A small network was trained on invented records. Each row is its activation on one of them, seen along a few directions.
Each row is followed by the record's values for the fields Rava, Dol, Vavat, Fere, Modu.
Other fields move the rows too, some of them a lot.
(in the rows, 500 means zero)
Strong random noise was added to every row along 4 fixed directions; ignore it. To show where, here is one row again and again, with new noise each time:
[607 508 477 514 463 365 534 387 663 419 470 608 503 503 471 507]
[427 268 662 411 591 587 532 462 656 551 469 554 587 430 574 539]
[435 495 684 475 459 647 651 482 494 510 625 411 437 391 644 548]
[734 557 428 554 474 396 362 392 708 410 399 703 639 723 423 671]
[588 588 587 531 438 591 515 458 545 464 557 514 524 582 568 659]
[426 457 576 530 487 663 433 554 525 487 619 404 553 481 573 554]

[413 493 416 546 500 541 414 616 416 515 564 399 519 479 485 425]
(Rava e2; Dol h1; Vavat j1; Fere p3; Modu y1)
[599 722 385 652 341 512 421 484 391 364 701 370 396 528 538 535]
(Rava e1; Dol h2; Vavat j3; Fere p4; Modu y3)
[602 472 358 551 552 446 469 378 454 487 483 562 417 491 489 537]
(Rava e2; Dol h2; Vavat j1; Fere p2; Modu y2)
[696 511 611 414 566 545 575 402 551 600 316 726 605 720 542 749]
(Rava e2; Dol h1; Vavat j1; Fere p3; Modu y1)
[330 451 510 406 520 304 680 533 484 530 456 457 412 301 414 188]
(Rava e3; Dol h2; Vavat j1; Fere p3; Modu y1)
[440 365 479 481 546 428 461 480 596 472 487 523 501 412 469 406]
(Rava e3; Dol h2; Vavat j3; Fere p2; Modu y2)
[397 335 463 397 552 319 540 477 563 553 337 539 543 397 385 275]
(Rava e3; Dol h3; Vavat j2; Fere p4; Modu y1)
[458 494 621 494 455 567 513 552 580 454 572 468 507 466 565 534]
(Rava e1; Dol h1; Vavat j2; Fere p3; Modu y3)
[400 290 590 492 611 766 428 541 492 568 595 436 535 427 647 608]
(Rava e2; Dol h1; Vavat j3; Fere p2; Modu y2)
[360 408 739 397 608 788 512 591 375 670 501 425 585 553 615 636]
(Rava e3; Dol h2; Vavat j1; Fere p4; Modu y2)
[234 231 646 334 662 666 448 647 464 672 415 416 635 433 512 386]
(Rava e1; Dol h3; Vavat j2; Fere p4; Modu y1)
[361 272 434 544 543 531 458 509 570 467 610 410 466 261 540 366]
(Rava e2; Dol h1; Vavat j2; Fere p3; Modu y3)
[579 471 308 624 516 498 283 491 539 415 557 512 521 535 468 549]
(Rava e2; Dol h1; Vavat j2; Fere p4; Modu y3)
[371 378 569 533 509 691 305 645 550 488 624 390 616 501 568 548]
(Rava e3; Dol h1; Vavat j3; Fere p2; Modu y2)
[577 538 573 509 453 504 458 507 639 431 494 575 562 588 515 613]
(Rava e1; Dol h1; Vavat j2; Fere p3; Modu y3)
[318 431 532 466 494 495 671 557 397 547 588 364 370 260 554 301]
(Rava e2; Dol h1; Vavat j1; Fere p3; Modu y1)
[547 592 409 506 471 332 535 449 480 460 475 516 445 501 432 393]
(Rava e1; Dol h2; Vavat j1; Fere p4; Modu y2)
[646 674 366 558 485 407 366 485 477 459 441 568 559 713 390 559]
(Rava e3; Dol h2; Vavat j1; Fere p4; Modu y2)
[297 513 463 449 481 427 583 599 373 521 541 322 398 312 447 191]
(Rava e3; Dol h3; Vavat j2; Fere p4; Modu y1)
[598 498 537 527 530 649 330 487 518 498 508 544 611 677 545 720]
(Rava e1; Dol h2; Vavat j3; Fere p4; Modu y3)
[434 552 357 556 489 427 383 568 430 457 562 397 493 485 418 350]
(Rava e1; Dol h2; Vavat j1; Fere p4; Modu y2)
[551 530 301 613 505 515 326 503 367 490 555 444 496 560 476 527]
(Rava e2; Dol h2; Vavat j1; Fere p4; Modu y2)
[390 493 402 491 479 302 472 594 579 447 490 462 525 417 373 228]
(Rava e3; Dol h1; Vavat j1; Fere p3; Modu y1)
[413 493 559 405 547 526 538 542 449 588 393 478 556 522 441 429]
(Rava e1; Dol h3; Vavat j2; Fere p4; Modu y1)
[652 619 405 525 484 409 504 453 495 491 427 603 512 627 450 553]
(Rava e2; Dol h1; Vavat j1; Fere p3; Modu y1)
[493 591 209 639 495 520 310 528 322 464 570 360 452 508 407 422]
(Rava e2; Dol h3; Vavat j2; Fere p4; Modu y2)
[542 551 113 620 500 318 262 518 433 443 437 477 534 553 279 328]
(Rava e2; Dol h3; Vavat j2; Fere p4; Modu y1)
[415 398 474 538 470 473 452 512 599 433 595 432 510 373 507 392]
(Rava e3; Dol h1; Vavat j3; Fere p2; Modu y2)
[535 269 285 591 635 526  96 536 657 456 463 582 696 596 415 562]
(Rava e2; Dol h1; Vavat j2; Fere p4; Modu y3)
[347 418 639 468 448 545 639 536 551 456 655 370 396 255 622 370]
(Rava e1; Dol h1; Vavat j2; Fere p3; Modu y3)
[618 527 306 580 454 245 344 462 731 330 463 622 549 551 360 413]
(Rava e3; Dol h1; Vavat j2; Fere p2; Modu y2)
[514 577 483 466 477 335 543 514 588 483 393 573 566 561 372 403]
(Rava e1; Dol h1; Vavat j1; Fere p3; Modu y1)
[312 275 498 515 541 587 350 584 496 495 616 361 527 350 540 403]
(Rava e1; Dol h2; Vavat j3; Fere p4; Modu y3)
[499 416 491 460 570 466 668 370 410 586 449 528 398 385 530 473]
(Rava e2; Dol h2; Vavat j1; Fere p4; Modu y2)
[361 438 369 505 519 347 553 558 468 489 527 426 408 302 425 222]
(Rava e2; Dol h1; Vavat j1; Fere p3; Modu y1)
[438 732 492 512 415 551 556 584 302 519 543 340 445 527 454 423]
(Rava e3; Dol h3; Vavat j2; Fere p4; Modu y1)
[566 284 418 494 621 468 474 345 554 516 456 604 461 413 532 524]
(Rava e2; Dol h2; Vavat j3; Fere p4; Modu y3)
[487 409 426 471 581 409 526 465 440 589 367 565 523 495 410 453]
(Rava e2; Dol h2; Vavat j1; Fere p4; Modu y1)
[507 561 191 730 383 423 280 548 498 320 693 361 450 418 425 386]
(Rava e2; Dol h1; Vavat j2; Fere p3; Modu y3)
[483 482 606 413 521 475 532 546 575 546 404 572 601 578 476 498]
(Rava e1; Dol h1; Vavat j1; Fere p3; Modu y1)
[501 518 460 490 551 498 290 622 541 525 400 549 704 712 378 530]
(Rava e1; Dol h1; Vavat j1; Fere p4; Modu y1)
[326 365 473 547 527 620 533 535 418 481 719 299 344 204 620 362]
(Rava e2; Dol h1; Vavat j2; Fere p4; Modu y3)
[653 569 469 476 522 404 699 309 417 537 435 603 350 482 537 547]
(Rava e2; Dol h2; Vavat j1; Fere p4; Modu y2)
[487 609 345 619 340 296 455 538 588 298 646 410 400 371 434 298]
(Rava e1; Dol h1; Vavat j2; Fere p3; Modu y3)
[438 437 326 604 465 409 509 457 503 406 646 395 362 262 495 318]
(Rava e2; Dol h1; Vavat j3; Fere p2; Modu y2)

Which values does each new row have?
[548 344 508 502 605 629 446 412 474 553 498 548 494 492 586 650]
(Rava e2; Dol h2; Vavat j3; Fere p4; Modu y3)
[608 708 528 561 372 482 569 465 521 393 607 485 412 530 548 568]
(Rava e3; Dol h1; Vavat j3; Fere p2; Modu y2)
[559 706 549 581 336 530 553 521 512 378 666 419 413 495 575 551]
(Rava e3; Dol h1; Vavat j2; Fere p3; Modu y3)
[410 392 266 564 590 415 389 501 420 511 502 436 475 393 389 325]
(Rava e2; Dol h2; Vavat j1; Fere p4; Modu y2)
[538 775 491 660 322 660 407 596 428 377 731 325 483 586 552 612]
(Rava e3; Dol h1; Vavat j2; Fere p3; Modu y3)
[353 291 445 571 539 632  95 711 650 440 585 411 740 546 466 487]
(Rava e1; Dol h1; Vavat j2; Fere p3; Modu y3)
[628 427 512 491 512 451 667 287 477 508 488 599 338 395 600 589]
(Rava e2; Dol h2; Vavat j3; Fere p4; Modu y3)
[589 577 260 623 491 461 260 550 491 460 480 517 628 672 373 520]
(Rava e2; Dol h1; Vavat j1; Fere p3; Modu y1)
[529 415 421 545 484 391 297 537 721 387 477 577 625 548 420 477]
(Rava e1; Dol h1; Vavat j2; Fere p3; Modu y3)
[426 354 403 588 569 656 265 583 510 479 620 413 561 466 535 528]
(Rava e2; Dol h1; Vavat j3; Fere p2; Modu y2)
[310 422 665 364 585 677 540 622 383 645 457 397 549 477 535 449]
(Rava e1; Dol h3; Vavat j2; Fere p4; Modu y1)
[693 708 358 620 347 290 415 460 658 300 525 584 491 604 408 514]
(Rava e3; Dol h1; Vavat j2; Fere p3; Modu y3)
[559 578 556 578 444 703 516 490 395 489 653 430 420 515 654 700]
(Rava e2; Dol h1; Vavat j3; Fere p2; Modu y2)
[425 301 773 321 649 666 723 458 503 709 356 597 559 470 608 619]
(Rava e2; Dol h1; Vavat j1; Fere p3; Modu y1)
[455 383 604 417 584 580 550 526 500 611 424 549 565 512 545 549]
(Rava e2; Dol h1; Vavat j1; Fere p3; Modu y1)
[306 597 657 581 402 863 416 730 353 481 806 193 489 465 665 580]
(Rava e3; Dol h1; Vavat j2; Fere p2; Modu y2)
[485 384 717 436 554 717 677 431 472 583 559 504 417 402 712 671]
(Rava e2; Dol h1; Vavat j3; Fere p2; Modu y2)
[428 362 501 410 596 378 565 454 540 549 414 542 490 401 461 346]
(Rava e3; Dol h2; Vavat j1; Fere p4; Modu y2)
[464 610 476 529 420 452 424 628 498 463 523 447 568 579 435 435]
(Rava e1; Dol h1; Vavat j1; Fere p3; Modu y1)
[389 448 600 417 553 529 632 494 424 576 512 438 437 389 552 413]
(Rava e3; Dol h2; Vavat j1; Fere p4; Modu y2)
[495 430 710 432 456 529 666 441 581 505 526 536 456 420 633 573]
(Rava e1; Dol h1; Vavat j3; Fere p2; Modu y2)
[528 504 354 589 450 383 302 549 671 351 549 507 567 516 410 416]
(Rava e3; Dol h1; Vavat j2; Fere p3; Modu y3)
